Each row below holds a small network's activations on one input, seen along a few directions.
Each table varies a few parts of the input and shows all the possible inputs, shuffled.
A made-up example of a description, with smaller parts first: one of 4 places along a line, together with either a single point or one of 11 places around a ring or (one of 2 separate values, together with one of 8 places around a ring).
Shared parts are said once, and a part with two or three values counts as separate values.
In the rows, 128 means zero.

Other details of the inputs shift rows strongly along two fixed directions, in all tables alike. That doesn't count.

Rows:
x1: [126 132 123 132 119 127 129 130 121 128 119 126]
x2: [141 132 114 126 130 131 120 110 120 125 131 124]
x3: [128 119 139 124 126 125 132 126 133 129 128 127]
x4: [129 128 136 132 126 133 133 130 134 129 126 126]
x5: [120 129 132 121 118 130 136 133 126 128 123 126]
x6: [123 131 127 123 118 128 135 131 125 125 124 128]
x7: [130 123 127 124 127 119 132 122 127 129 127 126]
x8: [131 121 137 130 125 127 131 129 135 128 130 127]
x9: [133 136 124 132 124 134 128 128 124 129 121 126]
x10: [132 130 123 130 122 134 130 131 123 130 122 128]
x11: [130 124 136 130 123 131 133 133 134 128 127 127]
x12: [130 121 138 129 127 123 131 126 135 127 127 127]
x13: [ 99 143 120 123 154 122  94 142 136 146 165 184]
x14: [136 123 126 132 127 129 129 123 125 130 131 127]
x15: [125 121 133 121 124 120 135 125 130 129 131 124]
x16: [129 124 137 131 129 124 131 123 134 128 126 125]
x17: [136 132 126 133 128 134 128 124 125 129 126 126]
x18: [127 137 124 134 122 128 127 127 122 128 118 124]
x19: [129 118 138 125 125 130 133 128 133 129 132 127]
x20: [144 133 113 128 129 136 120 113 120 125 135 124]
x21: [135 127 125 131 125 133 131 127 125 130 128 128]
x22: [133 122 131 124 126 129 136 124 129 126 135 129]
x23: [133 131 127 134 128 135 127 125 131 131 125 123]
x24: [132 129 131 134 127 132 129 129 133 132 125 123]
x25: [128 126 131 133 128 117 126 123 134 131 124 120]
x26: [131 124 125 130 126 118 128 122 125 130 127 124]
x27: [133 122 129 124 129 125 133 121 127 129 128 129]
x28: [125 126 136 123 120 134 133 136 131 129 123 127]
x29: [133 142 109 127 120 134 120 119 115 123 124 123]
x30: [130 128 124 127 122 134 133 130 126 126 122 131]
x31: [135 128 128 132 131 125 126 118 126 129 126 125]
x32: [131 125 133 133 131 123 127 122 134 131 125 122]
x33: [129 132 130 133 124 133 129 133 132 131 119 123]
x34: [134 123 127 130 129 124 129 120 125 129 128 127]
x35: [134 127 129 135 130 131 125 121 131 131 128 122]
x36: [137 128 127 134 130 130 127 120 126 129 130 125]
x37: [128 120 135 120 127 126 135 123 130 129 131 127]
x38: [131 124 137 133 128 129 132 126 134 129 129 125]
x39: [128 124 134 121 123 135 137 130 130 129 131 128]
x40: [ 95 143 121 121 151 111  97 142 136 142 164 177]
x41: [127 122 135 129 124 116 130 127 135 128 126 124]
x42: [128 122 137 125 123 134 134 132 132 129 128 127]
x43: [129 120 135 122 125 131 136 126 130 129 135 127]
x44: [ 97 147 120 131 159 117  85 138 140 147 160 176]
x45: [138 133 112 126 127 125 119 111 119 125 131 120]
x46: [134 121 126 129 127 130 133 122 129 126 131 130]
x47: [124 130 123 129 120 128 132 129 124 125 119 129]
x48: [132 126 130 123 123 133 137 128 128 126 131 130]
x49: [123 134 129 134 122 126 128 132 130 130 117 121]
x50: [126 125 135 131 127 117 130 124 134 129 125 122]
x51: [130 122 125 127 126 119 131 121 128 126 127 127]
x52: [129 130 128 121 120 134 136 132 127 126 126 130]
x53: [133 126 127 125 125 134 135 127 126 129 128 130]
x54: [140 140 110 126 123 140 121 120 117 124 126 125]
x55: [120 128 135 125 117 128 133 136 129 128 120 125]
x56: [132 121 127 127 129 125 132 120 129 126 127 130]
x57: [127 128 135 129 120 132 132 137 133 128 121 127]
x58: [ 97 145 116 126 153 125  94 146 136 143 162 185]
x59: [122 129 134 130 118 126 131 136 131 127 119 125]
x60: [142 137 112 127 127 140 122 117 119 125 131 125]
x61: [109  91 118 117 242 128 128 202  79  43 133  75]
x62: [127 131 134 131 123 133 132 134 132 129 121 126]
x63: [121 133 134 132 121 127 132 133 131 128 118 124]
x64: [132 129 126 132 128 119 125 119 125 129 126 122]
x65: [133 125 132 134 129 128 128 125 134 131 128 122]
x66: [130 130 126 123 122 134 134 131 125 129 122 130]
x67: [124 136 125 134 123 129 126 128 128 129 117 121]
x68: [125 131 125 125 120 128 133 130 123 128 120 128]
x69: [129 128 127 133 129 119 124 119 131 130 124 119]
x70: [125 128 132 120 120 135 136 134 128 129 126 128]
x71: [125 120 136 124 124 119 132 127 133 129 128 124]
x72: [130 135 126 133 125 135 126 129 129 130 120 123]
Each input here is: one of 6 places along a line, together with either a single point or one of 11 places around a ring.
Question: Changing only the place on the line of 6 turns x61 into x6. The same change can be made to x16. Which row results?
Answer: x63
Question: Changing only the place on the line of 6 turns x36 into x9. The same change can be made to x22. Which row results?
Answer: x52
Question: Change only the place on the line of 6 in x27. List by row number the other rows that result.
Answer: x7, x13, x53, x66, x68
Question: Change only the place on the line of 6 in x5. List by row number the other rows that result.
Answer: x15, x37, x39, x43, x70

Rows:
x73: [164 113 127 120 115 148 153 109 119 113 124  98]
x74: [144 146 130 124  50 132 150  95 141 157 102 124]
x75: [158 131 139 117  65 146 159  82 144 155 122 134]
x76: [103 123 125 133 169 108 116 154 120 111 132 122]
x77: [115 135 134 127 100 112 129 125 141 145 125 155]
x78: [118 137 130 140 150 131 107 138 136 124 130 122]
x79: [122 124 111 139 175 112 106 139 112 108 140 123]
x80: [146 127 128 141 116 126 139 110 126 119  95  82]
x81: [105 112 137 126 172 109 120 156 124 113 143 124]
x82: [103 133 123 120 156 142 117 174 118 109 136 127]
x83: [118 150 130 136 134 121  91 113 157 167 169 185]
x84: [117 141 110 137 152 131 111 147 118 129 132 157]
x85: [123 144 106 127 148 146 102 141 116 123 151 148]
x86: [155 125 134 115  64 131 158  76 137 153 122 136]
x87: [112 136 133 138 145 132 116 149 134 128 130 128]
x88: [135  98 127 137 155 121 151 148 107  95 102  88]
x89: [128 156 111 122 104 135 121 114 124 146 129 154]
x90: [113 146 140 128  99 135 121 128 146 149 128 145]
x91: [ 96 165 124 139 117 113  92 124 151 171 144 183]
x92: [117 108 145 115 137 117 142 141 123 111 125 107]
x93: [131 152 128 144  76 124 122  99 153 181 119 170]
x94: [129 142 154 132  80 123 130  96 170 178 137 160]
x95: [132  98 150 121 150 138 158 162 119  92 112  89]
x96: [103 109 138 117 165 115 127 168 121 107 140 135]
x97: [135 127 136 128 103 130 149 125 119 117  93  88]
x98: [127 118 132 129 154 139 130 145 129 123 141 149]
x99: [155 120 116 124 116 126 140  98 113 115 110  88]
x100: [106 155  93 125 169 131  86 151 107 122 157 163]
x101: [106 151 104 142 178 119  81 147 119 130 152 156]
x102: [154 122 149 132  73 112 145  73 158 156 117 117]
x103: [121 136 111 126 168 143 101 147 111 110 142 119]
x104: [122 107 134 123 146 118 147 148 106  89 105  79]
x105: [151 112 150 132 122 130 148 111 141 119 112  85]
x106: [107 134 122 134 157 106 101 133 133 125 138 136]
x107: [118 127 117 114 160 119 101 128 123 126 158 142]
x108: [113 146 113 121 146 147 111 148 118 125 145 152]
x109: [162 106 121 118 113 132 152 103 113 112 123 100]
x110: [141 110 146 114 105 142 165 129 131 118 114  95]
x111: [166  69 143 111 126 136 201 138  93  62  79  17]
x112: [149 120 118 119 109 131 157 109 109 111 107 100]
x113: [130 117 125 133 158 112 113 126 126 123 149 131]
x114: [148 136 148 134  54 141 153 105 152 155 103 129]
x115: [124 156 135 132  64 123 126 107 155 173 118 169]
x116: [117 119 112 133 172 121 122 154 109 106 132 139]
x117: [114 123 126 140 168 139 117 168 122 116 128 131]
x118: [156 132 113 128 114 138 136 104 110 118 103  85]
x119: [132 128 145 134  80 114 133  95 159 179 136 174]
x120: [121 144 157 121  71 127 133  99 166 175 136 162]
x121: [109 147 114 143 176 131  83 151 126 130 158 156]
x122: [101 121 120 126 179 119 105 157 124 125 162 177]
x123: [119 150 129 120  63 115 130  95 152 170 130 166]
x124: [171  80 153 134 127 144 189 132 115  93  85  51]
x125: [126 131 121 139 147 145 121 148 123 123 131 145]
x126: [148 110 105 123 150 131 143 131  92  84 117  84]
x127: [105 138 119 115 180 131  86 147 128 127 171 157]
Question: What do these inputs look like to the network?
Answer: one of 5 places around a ring, together with one of 11 places around a ring
Question: Changing only the place on the ring of 5 turns x94 into x81. The same change can be made to x98. Which row results?
Answer: x122
Question: Changing only the place on the ring of 5 turns x112 into x75. The same change can be made to x99. Which row results?
Answer: x127
Question: Change only the place on the ring of 5 in x111. List by row number the other rows that result.
Answer: x74, x82, x110, x123
Question: Change only the place on the ring of 11 in x117. List by row number the other rows that result.
Answer: x78, x82, x85, x87, x90, x103, x108, x114, x121, x125

Rows:
x128: [116 126 135 129 140 125 131 144 127 123 126 130]
x129: [124 131 119 126 137 133 122 139 119 118 128 130]
x130: [120 119 133 131 140 122 127 143 130 122 129 129]
x131: [124 126 118 126 139 125 123 135 117 121 133 128]
x132: [120 117 136 126 144 122 127 137 130 123 132 129]
x133: [143 125 140 125  93 136 150 114 135 135 116 115]
x134: [119 118 135 130 143 120 128 139 131 123 128 130]
x135: [125 133 121 130 139 136 121 139 122 120 128 127]
x136: [146 124 129 127 102 126 145 101 130 131 120 117]
x137: [121 133 124 129 142 129 119 136 126 122 127 123]
x138: [129 126 122 126 145 129 125 131 121 119 134 131]
x139: [118 126 134 121 140 131 130 141 127 122 133 128]
x140: [144 121 142 123  95 132 151 106 138 139 117 116]
x141: [117 122 134 131 142 122 130 143 130 123 126 130]
x142: [123 128 124 127 144 121 121 132 121 124 131 124]
x143: [147 129 131 133 101 130 140 102 133 141 113 113]
x144: [153 125 130 134 104 138 143 106 130 131 117 114]
x145: [123 133 122 128 142 134 122 136 123 121 126 127]
x146: [123 131 120 124 140 131 123 136 121 119 126 130]
x147: [119 132 125 125 140 123 120 135 123 120 128 123]
x148: [145 121 140 124  94 134 149 112 137 136 118 115]
x149: [117 126 133 131 137 126 130 148 127 122 127 129]
x150: [120 131 124 127 137 126 119 138 122 119 129 123]
x151: [119 129 120 123 138 124 124 135 121 118 129 127]
x152: [147 118 141 124  95 131 148 109 138 136 117 114]
x153: [125 127 126 128 145 122 121 130 124 120 135 124]
x154: [148 127 126 128 102 131 143 104 128 138 115 122]
x155: [120 129 119 125 135 127 123 138 119 118 130 127]
x156: [126 129 122 132 142 130 119 136 122 125 131 123]
x157: [118 169 127 133  80 123  96  85 169 198 160 213]
x158: [142 121 140 135  94 126 149 115 139 137 109 118]
x159: [122 133 123 131 139 132 118 139 125 121 128 123]
x160: [122 117 135 127 141 123 125 141 130 122 132 128]
x161: [121 119 135 121 143 127 127 137 129 123 135 127]
x162: [147 125 130 131  99 127 141 107 127 134 114 109]
x163: [139 127 143 128  92 132 153 110 136 139 111 118]
x164: [126 127 125 130 142 125 120 133 123 119 136 125]
x165: [127 129 126 131 147 128 120 131 127 122 134 124]
x166: [126 125 120 127 140 126 124 133 120 118 137 129]
x167: [ 90 167 115 125 119 110  79 116 154 184 174 222]
x168: [117 128 133 127 136 131 130 147 125 122 129 129]
x169: [130 126 120 128 142 132 124 134 120 118 135 131]
x170: [128 129 120 132 143 134 121 136 119 124 130 128]
x171: [128 127 118 128 141 131 123 137 117 122 131 131]
x172: [151 126 132 135 103 134 141 106 133 132 117 109]
x173: [127 129 121 129 146 131 122 133 121 125 129 127]
Question: What do these inputs look like to the network?
Answer: one of 2 separate values, together with either one of 8 places around a ring or (one of 3 separate values, together with one of 5 places around a ring)
Question: Changing only the choice among 2 separate values turns x157 into x144. The same change can be made to x147. Which row results?
Answer: x150
Question: Change only the choice among 2 separate values in x145. List by row number the other rows that result.
Answer: x135
Question: Change only the choice among 3 separate values in x169. List by row number the other rows that result.
Answer: x129, x171
Question: Change only the place on the ring of 8 in x161. List by row number the other rows that result.
Answer: x128, x132, x134, x139, x140, x141, x163

Rows:
x174: [105 130 149 149 167 121  94 131 156 159 160 171]
x175: [103 126 141 149 158 120 110 148 146 158 147 190]
x176: [126 120 169 116  56  88 153  79 178 179 119 150]
x177: [106 160 171 127  34 120 147 109 181 175  93 153]
x178: [169  71 145 150 151 106 175 132 107  86  77  54]
x179: [126 109 124  95 155 154 157 159 103  80 121  86]
x180: [104 109 139 114 139 121 120 160 148 144 171 198]
x181: [137 139 109 130 169 156 101 131 124 122 147 131]
x182: [117 134  95 142 156  99  94 115 123 142 169 185]
x183: [150 155 108 120  24 129 136  68 126 172 111 167]
x184: [ 73 121 162 113 147 116 121 153 159 157 155 180]
x185: [182 139 136 118  56 153 165  80 125 137  93  62]
x186: [123  79 147 125 161  94 157 164 108  92 103  93]
x187: [102 117 130 115 184 150 130 198 107 103 159 165]
x188: [ 78 162 108 106 131 115  91 140 133 146 146 173]
x189: [137 157 114 128  28 125 140  78 138 181  99 163]
x190: [156 104 136 137  57 104 188  87 121 134  72  83]
x191: [166  51 134 134 208 143 171 184  93  43 111  52]
x192: [143 124 169 130  65  90 130  67 179 181 129 134]
x193: [ 91 168 139 159 145 121  83 147 164 149 131 165]
x194: [ 97 167 103 115 126 136 107 159 112 147 146 188]
x195: [158 125 155 152  74  94 125  54 178 186 122 143]
x196: [ 98 174 111 156 124 147  91 169 134 149 128 175]
x197: [ 74 146 148 135 182 119  92 192 141 105 131 121]
x198: [103 149 109 110 132 143 109 155 124 142 156 194]
x199: [154 133 103 136 175 156 127 141  93  93 112  70]
x200: [111 152  88 136 194 146  99 180  91 109 138 148]
x201: [ 87 170 130 131 123 142  81 164 147 145 147 146]
x202: [131 104 153 102 136 158 172 153 124 103 130 109]
x203: [144  75 156 114 170 133 144 150 130  88 145  76]
x204: [127 169 137 139  13 148 143 116 153 181  97 160]
x205: [133 133 120 155 159 161 124 169 110  86  99  58]
x206: [162 166 110 148  55 131 114  45 157 189 109 141]
x207: [174 116 154 141  65 132 134  60 183 183 148 155]
x208: [152 138 133 112  90 153 133  92 143 145 134 115]
x209: [200 112 115 140  67 143 178  54 115 123  93  92]
x210: [152  73 174 130 146 135 176 134 122  93  99  34]
x211: [138 122 106 139 176 103  97 106 121 117 162 127]
x212: [ 87 141  99  96 179 123  93 166  92  94 151 143]
x213: [132 123 113 119 162 131 118 139 101  88 110  59]
x214: [111 150 116 109 150 121  81 109 133 135 185 166]
x215: [110 108 134 116 137  97 150 133 121 107 112  87]
x216: [138 111 137 131 133 101 138 111 124 113 113  63]
x217: [105 145  99 109 189 126  72 153  95  98 159 125]
x218: [ 94 146 115  95 141 117 103 122 133 131 178 184]
x219: [ 67 159 144 139 120 115 108 178 145 148 121 189]
x220: [182 108 125 117  50 136 190  69 111 115  94  95]
x221: [123 122 148 116 158 155 123 149 131 123 161 130]
x222: [138  96 113 119 134 101 152 126  95  97 127 109]
x223: [144 130  92 147 143 136 131 129  98 110  91 101]
x224: [129 115 141 119 105 159 177 172 107  76  71  31]
x225: [155 127  87 138 140 141 127 120  83 102 102 107]
x226: [163 108 132 137 148 163 158 149 113 107 120 119]
x227: [101 150 116 100 140 140 124 158 112 119 136 134]
x228: [168  78 171 105  62 137 202  93 159 130 107  88]
x229: [120 160 116 158  77  91 107  77 161 203 136 202]
x230: [125 142 134 137 161 154  96 133 143 151 171 178]
x231: [121 153  99 132 150 150  98 141 128 146 152 190]
x232: [146  98 124 116 173 103 128 121 102  81 143  67]
x233: [ 87 166 133 161 136 120  98 164 149 150 120 185]
x234: [120 133  96 129 217 130  79 137 105  95 174 139]
x235: [153 113 122 155 147 106 136 102 122 115 106  70]
x236: [120  79 156 128 160 127 170 174 109  97 105  98]
x237: [200 129 108 140  68 146 147  48 113 131  86  71]
x238: [ 92 133 116 103 143  89 103 121 137 138 179 177]
Question: What do these inputs look like to the network?
Answer: one of 5 places around a ring, together with either one of 2 separate values or one of 11 places around a ring
Question: Changing only the place on the ring of 5 turns x190 into x235. The same change can be made to x189. Which row results?
Answer: x206
Question: Changing only the place on the ring of 5 turns x193 into x197. The same change can be made to x199. Which row results?
Answer: x185
Question: Change only the choice among 2 separate values in x193. List by row number the other rows that result.
Answer: x205
Question: Change only the place on the ring of 5 in x208. List by row number the other rows that result.
Answer: x179, x181, x198, x231
